Each row has a name. Each question is about the rows just above it.

[ 88 117 107 186 153 116 212 150 125 141  95  91  88 133 104 166 118 147
  96 114 107 126  65 106 139 185  89 133 119 160 193 121 135 151 155 137
 112 151  78 115 106 164 114 146 147  78  78 130]  U
[101  85  83 162 148 119 207 120 140 163 126 105  92 126 103 169 138 127
  90 120 109 127 114 109 131 171 105 115  91 160 184 115 127 125 148 135
 115 154  92 111  95 174 121 141 127  76  87 107]  W
[ 86  85 138 142  69 152 132 119 142 120  77 126 103  88 149 185 123  83
 117 168 149 164 160 139 105 129 148 117 137 111 107 175 117 131 148 124
 112 139 106 125 100 171 114 151 122  78  96  99]  N
[ 86  88 138 136  62 157 134 115 149 141  80 130  95  97 156 157 119  77
 143 155 125 172 137 141 129 150 138 127  95 111 107 175 112 149 127  34
 145 113 138 148 106 112 158  57 139 152 133 123]  Y
[ 86  85 138 142  69 152 132 119 142 120  77 126 103  88 149 185 123  83
 117 168 149 164 160 139 105 129 148 117 137 111 107 175 117 131 118  40
 140 103 145 140 109 110 121 144 124  78  92 102]  D
[101  84  80 171 148 120 209 120 149 166 122  98  91 129  98 169 141 133
  87 113 114 125 114 109 122 175 103 119  87 167 186 118 135 120 148 129
 115 136  92 115  97 173 122 144 124  78  91 103]  A
[ 88 117 107 186 153 116 212 150 125 141  95  91  88 133 104 166 118 147
  96 114 107 126 126 106 139 185  89 133 119 160 193 121 135 151 155 137
 112 151  78 115 106 164 114 146 147  78  78 130]  T
[ 86  85 138 142  69 152 132 119 142 120  77 126 103  88 149 185 123  83
 117 168 149 164 160 139 105 129 148 117 137 111 107 175 117 131 118  40
 140 103 145 140 109 110 151  55 141 154 150 119]  V
Does one of the named rows hold [166 117 147  96 114] side by side, in this order? -> no
Is [133 141] printed in one of the named rows, side by side and in this order? -> no
Is [127  35] printed in one of the named rows, side by side and in this order? -> no
Among the named rows, does one hold [127 141 121 174] next to each other, in this order? -> no
Does one of the named rows hold [111  95 174 121] side by side, in this order? -> yes

[160 158 175 174 109  84  85  72 138 155 101  50  81 196  85  71 167 141
 130  91 196 182] = ris
[192 194 200 151 155  50 127  61 179 102  89  72  60 161  70 124 161 117
 173 137 159 163] = pob
[100 109 170 201  85 140 189 178 186 104  58  94 176 108 189 130 207  59
  88  78 161  81] = teziz
[100 109 101 201  85 140 189 178 186 104  58  94 137 108 189 130 207  59
  88  78 161  81] = fuga
[152 150 104  68 183 125 132 118 115 113 174 186 113 106 106 175  75 156
 173 192  76 132] = mutas
[ 85  78 102 170  50 163  52 132  67 208 143  75 142 191 137  31 137 166
  63  54 195 167] = dokon
[108 109 108 107 114 114 122 119 115 102 110 120 117  99 117 123 110 105
 112 116 102 101] = Kala
[155 153 166 165 113  91  90  80 135 152 107  64  87 185  91  79 158 141
 130  98 184 175] = Tigup
[192 194 200 151 155  50 127  61 179 102  89  72  60 161  70 124 161 117
 173 154 159 163] = gif
Among the named rows, does one hold [163 159 154] next to each other, in this order? -> no
Is [116 112] printed in one of the named rows, side by side and in this order? -> no
Does one of the named rows hold [175 158 160] side by side, in this order? -> no

[139 141 111 170] : X
[134  88 221  58] : S
[114 119 148  58] : H
[114 119 148  33] : Q
Does one of the named rows hold [134  88 221] side by side, in this order? -> yes
Among the named rows, does one hold [114 119 148  33] next to each other, in this order? -> yes
Does one of the named rows hold [141 139] side by side, in this order? -> no
Does one of the named rows hold [ 87 221] side by side, in this order? -> no

[145  70 209 120 201  53 177 219  57 174 156 178 139 144  99 153 204 167
 112 177  39  47 132 145 169   6 113  91   8  81 144  56 126 170  28  13
  75] = regov
[145  70 209 120 201  53 177 219  57 174 156 178 139 144  99 153 204 167
 216 202 153 179 100 112 207 176 210 180 130 180  86 106 195 148  34  21
  85] = lomu
[145  70 209 120 201  53 177 219  57 174 156 178 139 144  99 153 204 167
 216 202 153 179 100 112 207 176 210 180 130 180  86 106 195 148  90 106
 189] = vub
Does one of the named rows hold [112 207 176 210 180] side by side, in this order? -> yes
Does one of the named rows hold [167 112] side by side, in this order? -> yes
Does one of the named rows hold [21 85] side by side, in this order? -> yes

[111 112 145 162 111 150  94 135 109  98 125 148 165 125 113 112 102 134
 125] = pupo
[193 192  94 102 196 178 128  82 118 135 122 100 169  79 194 196 133 150
 134] = Vori
[111 112 145 162 111 150  94  82 109  98 125 148 165 125 113 112 102 134
 125] = kupug
Does one of the named rows hold [134 125] side by side, in this order? -> yes
Does one of the named rows hold [ 82 109] side by side, in this order? -> yes
Does one of the named rows hold [112 146] side by side, in this order? -> no
Does one of the named rows hold [125 148 165] side by side, in this order? -> yes

[162 144 165  96 189 131 192 159  82  27  31 140 116] = Fisa
[148 155 157  55 106  80 114 126 109  41 167  38  90] = zumez
[162 144 165  96 189 131 192 159  82 167 240 184  96] = Galoz
[162 144 165  96 189 131 192 159  82  27 250 114 142] = Rubo
Among the named rows, does one hold [ 96 184] next to each other, in this order? -> no
Does one of the named rows hold [109 126 114  80] side by side, in this order? -> no
Is [27 31] printed in one of the named rows, side by side and in this order? -> yes
Among the named rows, does one hold [109  40] next to each other, in this order? -> no
Does one of the named rows hold [192 159  82  27 250] side by side, in this order? -> yes
Among the named rows, does one hold [192 159] next to each other, in this order? -> yes
Is [165  96] printed in one of the named rows, side by side and in this order? -> yes

[101  99 104 100 110 152 159 113  36 108  80 177 124 116 113] : Buzub
[141  79 164  77 110 100 170 113  70 129 191 138  38 116 125] : pulu
[138  98 129  82 110 127 172 113  85 127 174 138  77 116 125] : Sodu
[150 105 179 112 120  85 136 118 167 144 181 102 197 133 125] : teme
[150 105 179 112 120  85 136 118 167 144 181 102  77 123 136] : mutuz
[128 172 119 177 141 131  86 145 216 131 103 103 194 132 134] : zibu
[128 158 160 185 148 106  66 137 216 153 113 102 143 139 144] : zatut
[128  83 126  73 108 131 182 107   2 105 148 177  77 116 109] : nidi
[128  99 129  88 110 127 167 113  61 121 148 144  77 116 123] : kabap
[172  92 150  70 110 107 181 113 105 129 234 118  54 116 125] : teded
Among the named rows, does one hold [216 153 113 102] next to each other, in this order? -> yes
Does one of the named rows hold [150 105] side by side, in this order? -> yes
Is [102  77 123 136] printed in one of the named rows, side by side and in this order? -> yes
Among the named rows, does one hold [110 107 181] next to each other, in this order? -> yes

[141 173 215 236  25 109  56  38 185 220 236  54 217 218  38 103 205 109
  99 236  30 214 214  38 235] -> Kupob
[ 44  22 163  54 234  63 232 235 236 218  36  84 157 165 179  62 236  58
 187  19  29  97 101 181  46] -> miful
[ 44  22 163  54 234  63 232 235 236 218  36  84 157 165 179  62 236  58
  66  29 128 165 168  22  65] -> Tepod
[116 190  30 136  19 110 149  19  90 109 191 130  36  30  52 109  49 104
 115 209  97  32  34 229  83] -> guk
Does one of the named rows hold [ 38 218 217] side by side, in this order? -> no
Among the named rows, does one hold [ 84 157] next to each other, in this order? -> yes
Does one of the named rows hold [ 63 232] side by side, in this order? -> yes
Does one of the named rows hold [217 218] side by side, in this order? -> yes
Is [ 44  22 163  54 234] printed in one of the named rows, side by side and in this order? -> yes

[ 74 107 108  68 197  97  81 224  70] = bebo
[ 48  67  90  70 117 116 100 147  67] = buta
[124  44  86  92  81 116  90 121 159] = gol
[137 201 169 167 163 124 164 113 108] = pagov
[139 164 159 191  74 195 210 116 145] = Sufem
[215 154 147 185  80 168 164  51 212] = Nog
[184 154 158 201  68 202 206 124 206] = Lugot
Does one of the named rows hold [168  80] side by side, in this order? -> no
Among the named rows, does one hold [ 67  90  70 117 116] next to each other, in this order? -> yes
Is [ 97  81 224  70] printed in one of the named rows, side by side and in this order? -> yes
Among the named rows, does one hold [195 211] next to each other, in this order? -> no
Does one of the named rows hold [158 201  68] side by side, in this order? -> yes
Does one of the named rows hold [ 68 197] side by side, in this order? -> yes
Does one of the named rows hold [ 68 201 158 154 184] side by side, in this order? -> no

[215 151  57 138 153 176 182] : Tigok
[ 90 151  46 107 145 138  68] : sifaf
[192  28 145 149 171  52 144] : rirer
[168  65  57 149 224  81  78] : losum
[215 151  57 138 153 214 182] : kube
[105 176 178 243 197 157 173] : Mebar
Does one of the named rows hold [138 153 176] side by side, in this order? -> yes
Among the named rows, does one hold [ 57  65 168] next to each other, in this order? -> no

[200 111 190 205 249 229  98  76  22  20 150 108 231 100  87 136 160  22
  23] : loked
[174  13 139 164  74  41 196  32  30  25 240  18 108  16  17 224 247  27
  30] : goki
[181 244  35 139  11  38  25 249  57  56 192 245  13 244 244  24 206  57
  52] : zet
[ 96  10 248 109 245  60 108  22 223 225  79  11 183   8  12  98  43 223
 222] : zama
[187  49  19 204  28  43 246  32 236 240 197  52  95  48  50 245 184 235
 232] : Zabek
[  9 245   8   9  12 142 230 233 199 199  21 243  28 248 245 232  19 194
 192] : Donuf
[ 96  10 248 109 245  60 108  22 223 225  79  11  54 179 168  74 200 213
 210] : nivi
[ 29 247 113  40 199 245  55 233 165 164  10 247 159 245 244  23   8 162
 164] : zek
Does one of the named rows hold [240 236  32 246  43] side by side, in this order? -> no
Among the named rows, does one hold [183   8  12  98  43] next to each other, in this order? -> yes
Is [ 38  11 139] printed in one of the named rows, side by side and in this order? -> no
Is [231 100] printed in one of the named rows, side by side and in this order? -> yes
Among the named rows, does one hold [198 245  55 233] next to each other, in this order? -> no
Does one of the named rows hold [232 165] side by side, in this order? -> no

[208 218 219  92 232 206  78  88 190 130  83  27 161 222 209 153 229 246
   2 227  81  83 125 218 189 218 216   0 121  84  86 114  62  83 226  90] -> fosuf
[222 205 205 167  67 206 161 164 216 205 164 178 103 204  70  97  58 109
 155 202 163 164 129 202  60 206 205 146 135 162 160 201 194 162  59 170] -> ririm
[118  90  91 148  93 114 156 147 125 141 149 163 236  92 116 236 115 125
 161  79 146 149 242  91 146  90  86 165 230 148 147  71 151 146 114 148] -> tuze
Does one of the named rows hold [ 86 165 230 148 147] side by side, in this order? -> yes
Does one of the named rows hold [114 156 147 125] side by side, in this order? -> yes
Is [161 125 115] printed in one of the named rows, side by side and in this order? -> no
Among the named rows, does one hold [ 92 236 163 149 141] next to each other, in this order? -> no
Does one of the named rows hold [217 205] side by side, in this order? -> no
Does one of the named rows hold [202 163 164 129] side by side, in this order? -> yes
Does one of the named rows hold [205 163] side by side, in this order? -> no

[ 64 103  66  61 184  60 208  88 105 104  95  84 175 209] -> kinum
[140 114 125 139 181 135 183  83 115  85  45  72 170 183] -> Kez
[137 114 138 137 181 137 147 103 115 101  97 100 169 148] -> leteb
[ 70 162  60  69 254  72  84 188 162 171 151 206 227  85] -> sola
[123 198  98 122 140 129 170 204 197 186 130 210 118 168] -> rupa
[134 124 185 136  94 138 122 118 125 138 183 107 102 122] -> Bif
[166  98 156 166 153 174 165 127  97 118 182 153 157 165] -> Vuv
[ 43 207  47  42 155  44 162 194 209 197 113 183 127 160] -> munu
[ 93 178  92  93 162  91 165 148 179 146  62 129 134 164] -> rez
Among the named rows, does one hold [ 98 122 140 129 170] next to each other, in this order? -> yes
Among the named rows, does one hold [254  69  60 162] next to each other, in this order? -> no
Among the named rows, does one hold [209 197] next to each other, in this order? -> yes
Among the named rows, does one hold [ 92 165] next to each other, in this order? -> no
Does one of the named rows hold [ 98 122] side by side, in this order? -> yes
Is [129 134] printed in one of the named rows, side by side and in this order? -> yes

